A small network was trained on invented records. Each row is its activation on one of them, seen along a few directions.
Each row is followed by the record's values for the fields P, L, D, G.
Not every record has every field; a missing one is written missing.
Other fields move the rows too, some of them a lot.
In the rows, 500 means zero.
Strong random noise was added to every row along 7 fixed directions; ignore it. To show where, here is one row again and again, with new noise each time:
[556 564 420 515 659 359 499 441 506 438 488 515 518 461 680 688 333 534
 458 495 419 647 458 640]
[559 494 672 671 338 603 318 374 754 702 417 482 737 132 397 523 488 606
 722 330 439 352 525 402]
[613 430 809 549 915 284 701 634 679 686 605 297 489 443 496 543 440 588
 583 611 178 646 335 547]
[259 408 518 593 516 448 746 544 514 559 422 317 666 382 651 440 457 547
 686 435 403 788 268 374]
[528 580 674 438 615 663 400 350 515 653 678 395 463 465 572 657 403 589
 551 483 409 444 655 510]
[281 486 258 553 411 332 488 414 402 532 295 516 587 350 646 583 335 297
 595 313 464 690 410 496]
[564 452 741 598 604 606 648 784 741 666 544 401 623 415 211 379 651 613
 655 515 433 336 281 313]
[429 621 331 333 640 460 409 564 337 660 551 519 336 628 401 627 412 176
 439 404 446 366 557 519]
[559 493 661 572 598 485 438 340 599 575 528 446 546 325 630 663 353 625
 594 481 379 582 544 559]

[539 594 462 469 367 416 503 386 601 429 500 333 712 403 677 364 602 730
 491 477 380 639 430 479] -> P: p3 / L: l2 / D: missing / G: missing
[178 465 379 522 287 616 612 607 321 512 471 330 601 452 431 292 622 384
 597 368 467 543 316 252] -> P: p2 / L: l4 / D: d1 / G: missing
[342 623 360 389 342 678 361 382 427 715 535 465 569 533 494 486 493 332
 537 321 556 364 700 444] -> P: p2 / L: l3 / D: d3 / G: missing
[519 381 696 527 668 637 529 606 424 499 571 587 249 587 347 637 441 441
 529 605 582 367 528 470] -> P: p2 / L: l3 / D: d2 / G: g4
[683 573 475 679 354 605 486 554 764 356 391 615 801 319 440 470 597 772
 528 468 639 394 370 466] -> P: p1 / L: l3 / D: missing / G: g4
[555 477 506 551 567 339 586 603 547 412 466 481 517 468 462 454 543 530
 470 544 397 556 350 494] -> P: p2 / L: l3 / D: d3 / G: g5
[539 537 434 543 521 376 349 430 505 558 413 554 527 341 475 627 384 376
 516 385 411 453 508 577] -> P: p2 / L: l2 / D: d1 / G: missing
[619 562 363 501 578 151 519 598 574 491 417 467 586 452 474 434 527 445
 416 474 318 570 350 597] -> P: p3 / L: l2 / D: missing / G: missing
[264 611 507 379 570 614 550 351 351 669 664 236 542 518 719 549 417 495
 568 390 357 634 568 447] -> P: p2 / L: l2 / D: d3 / G: missing
[549 565 576 346 747 320 666 637 514 570 643 269 446 632 498 387 597 528
 424 604 245 590 362 497] -> P: p3 / L: l2 / D: missing / G: missing
[492 667 441 336 607 698 625 580 508 437 619 432 538 697 576 512 560 663
 449 559 615 483 436 466] -> P: p1 / L: l2 / D: missing / G: missing
[510 545 654 419 729 360 527 483 509 704 639 291 444 496 525 516 455 444
 522 495 210 561 515 531] -> P: p2 / L: l2 / D: d2 / G: missing
[486 550 561 478 504 561 663 684 670 576 513 360 678 490 387 316 678 606
 595 480 467 447 288 324] -> P: p2 / L: l2 / D: d3 / G: missing
[267 395 816 533 379 707 508 442 540 834 547 255 560 293 354 359 578 476
 804 368 374 423 508 213] -> P: p2 / L: l2 / D: d2 / G: missing
[469 564 414 464 508 420 698 707 567 462 482 369 637 554 454 317 652 578
 490 509 445 561 250 407] -> P: p3 / L: l2 / D: missing / G: missing
[534 447 545 528 585 203 553 502 646 593 362 425 579 346 518 448 492 475
 594 490 320 621 348 508] -> P: p1 / L: l2 / D: missing / G: missing
[522 698 161 472 329 556 574 791 692 418 308 592 824 514 303 314 733 532
 501 376 704 302 190 348] -> P: p1 / L: l2 / D: missing / G: missing
[419 388 711 443 476 747 530 637 477 610 548 519 316 578 204 419 626 413
 635 540 610 236 504 257] -> P: p2 / L: l3 / D: d3 / G: g4
[456 580 259 415 592 421 721 743 415 436 558 490 533 784 507 384 594 397
 306 549 546 569 426 552] -> P: p2 / L: l5 / D: d3 / G: g2
[437 506 287 420 459 142 453 432 442 489 303 514 451 468 588 490 434 288
 483 436 394 655 429 561] -> P: p3 / L: l2 / D: missing / G: missing
[573 660 508 330 431 716 414 441 549 460 612 474 511 584 488 461 618 658
 469 523 574 336 567 422] -> P: p1 / L: l2 / D: missing / G: missing
[143 639 263 177 399 558 456 270 170 601 563 309 400 660 760 480 460 298
 500 375 462 632 637 411] -> P: p1 / L: l2 / D: missing / G: missing
[265 436 366 417 482 468 584 419 303 410 403 524 392 562 673 545 401 401
 555 495 585 691 455 466] -> P: p1 / L: l2 / D: missing / G: missing
[528 408 689 610 580 648 773 800 717 576 551 451 643 563 321 319 690 667
 586 604 579 426 328 361] -> P: p2 / L: l5 / D: d3 / G: g4
[591 643 533 516 522 693 320 303 476 460 637 524 525 411 628 741 355 662
 459 445 507 445 668 588] -> P: p2 / L: l3 / D: d2 / G: missing
[581 520 382 645 453 422 496 614 541 311 423 558 641 367 421 475 541 563
 460 466 468 467 302 506] -> P: p2 / L: l4 / D: d3 / G: missing
[563 402 418 705 541 229 631 510 733 393 224 640 697 384 708 582 363 570
 564 514 562 786 344 658] -> P: p2 / L: l5 / D: d2 / G: g4
[246 486  54 510  89 450 469 479 305 392 266 627 595 553 559 346 544 259
 446 334 713 587 513 456] -> P: p3 / L: l5 / D: missing / G: g2
[336 596 177 324 407 524 385 469 229 375 427 649 310 654 516 602 431 230
 413 417 657 441 536 486] -> P: p2 / L: l2 / D: d2 / G: missing
[388 868 128 296 122 760 301 222 417 450 563 404 777 545 758 445 573 631
 407 279 630 458 688 466] -> P: p3 / L: l2 / D: missing / G: missing
[372 515 485 520 328 420 388 318 431 669 483 354 565 345 545 437 474 387
 551 353 327 570 615 464] -> P: p3 / L: l3 / D: missing / G: g5
[642 677 355 574 282 483 268 415 630 745 522 492 781 394 423 389 563 413
 383 292 424 330 744 621] -> P: p3 / L: l5 / D: missing / G: g4
[491 311 643 450 515 617 645 633 438 412 539 579 231 752 396 415 586 504
 486 718 674 491 524 432] -> P: p3 / L: l5 / D: missing / G: g4
[632 271 603 718 407 312 560 476 705 387 274 644 577 342 530 416 501 607
 569 593 554 667 422 556] -> P: p3 / L: l5 / D: missing / G: g4
[506 368 470 684 523 344 531 628 563 624 360 633 543 428 380 472 437 277
 534 435 520 517 480 575] -> P: p2 / L: l5 / D: d2 / G: g4
[668 431 681 626 731 246 487 454 582 544 538 463 481 358 559 620 372 547
 472 546 246 618 514 677] -> P: p2 / L: l3 / D: d3 / G: g2
[441 556 324 407 310 794 410 466 320 217 507 697 372 641 507 576 523 559
 421 538 828 364 559 426] -> P: p1 / L: l2 / D: missing / G: missing
[303 587 392 269 459 603 756 621 353 422 650 261 505 790 607 249 707 587
 444 568 511 639 377 324] -> P: p3 / L: l2 / D: missing / G: missing
[375 386 511 506 399 396 584 454 564 605 379 447 586 459 596 358 530 484
 623 480 523 658 478 450] -> P: p3 / L: l3 / D: missing / G: missing

Which values does each new row have?
[520 619 396 455 407 637 331 572 403 494 581 523 480 504 271 471 593 389
 422 412 493 203 527 430] -> P: p2 / L: l4 / D: d3 / G: missing
[463 698 227 394 559 610 618 781 416 378 560 517 560 696 382 464 611 462
 360 469 602 361 309 434] -> P: p2 / L: l2 / D: d3 / G: missing
[563 668 420 440 513 494 450 780 628 748 516 448 636 493 103 340 696 303
 499 343 413 145 389 374] -> P: p2 / L: l2 / D: d2 / G: missing
[391 499 461 494 542 507 701 663 446 648 582 374 563 646 473 350 577 395
 451 488 455 580 493 484] -> P: p3 / L: l5 / D: missing / G: g4
[471 521 617 547 394 531 429 431 616 891 544 334 666 365 394 350 565 393
 587 350 334 427 664 459] -> P: p3 / L: l5 / D: missing / G: g4
[244 529 166 444 302 696 529 413 155 120 449 628 422 640 744 618 402 500
 416 483 799 645 482 474] -> P: p2 / L: l2 / D: d1 / G: missing
[295 145 650 603 362 435 527 273 328 464 403 564 290 490 706 503 359 448
 615 607 603 799 687 525] -> P: p3 / L: l5 / D: missing / G: g2
[332 503 586 414 352 664 540 401 584 643 466 348 632 427 558 363 597 604
 704 435 536 520 466 292] -> P: p1 / L: l2 / D: missing / G: missing
[503 523 496 401 593 616 504 460 396 542 634 521 359 698 550 551 468 448
 408 573 554 480 675 569] -> P: p1 / L: l5 / D: missing / G: g4
[282 587 501 212 556 659 649 462 332 752 758 218 436 853 665 338 593 425
 462 526 456 601 692 427] -> P: p3 / L: l5 / D: missing / G: g4
[613 497 733 472 476 420 464 332 731 845 581 302 657 445 577 305 592 595
 556 502 310 540 717 548] -> P: p3 / L: l5 / D: missing / G: g4
[431 584 438 477 527 781 729 841 461 491 642 455 571 723 305 352 693 525
 442 514 633 343 360 338] -> P: p2 / L: l3 / D: d3 / G: g4
[444 496 523 313 704 226 424 330 409 689 481 445 266 544 618 647 321 237
 543 485 315 600 612 596] -> P: p2 / L: l2 / D: d3 / G: missing
[497 505 669 444 668 627 594 574 540 635 604 422 456 579 431 503 537 542
 559 560 490 426 505 442] -> P: p1 / L: l3 / D: missing / G: g4
[453 537 451 399 262 605 360 514 588 638 380 547 547 447 269 360 658 387
 633 385 615 226 501 297] -> P: p1 / L: l2 / D: missing / G: missing
[599 437 462 560 432 374 465 345 462 354 527 567 493 540 725 505 443 597
 340 595 517 700 679 700] -> P: p3 / L: l5 / D: missing / G: g2
[358 602 555 549 334 568 306 154 497 733 563 226 758 171 685 507 431 542
 653 245 237 563 635 453] -> P: p2 / L: l4 / D: d3 / G: missing
[186 443 304 456 515 508 655 539 196 344 446 502 368 619 647 576 377 341
 505 475 585 715 385 455] -> P: p2 / L: l2 / D: d2 / G: missing
[875 675 485 468 767 373 390 412 575 478 697 573 471 632 652 671 396 602
 187 619 406 516 747 880] -> P: p3 / L: l5 / D: missing / G: g4
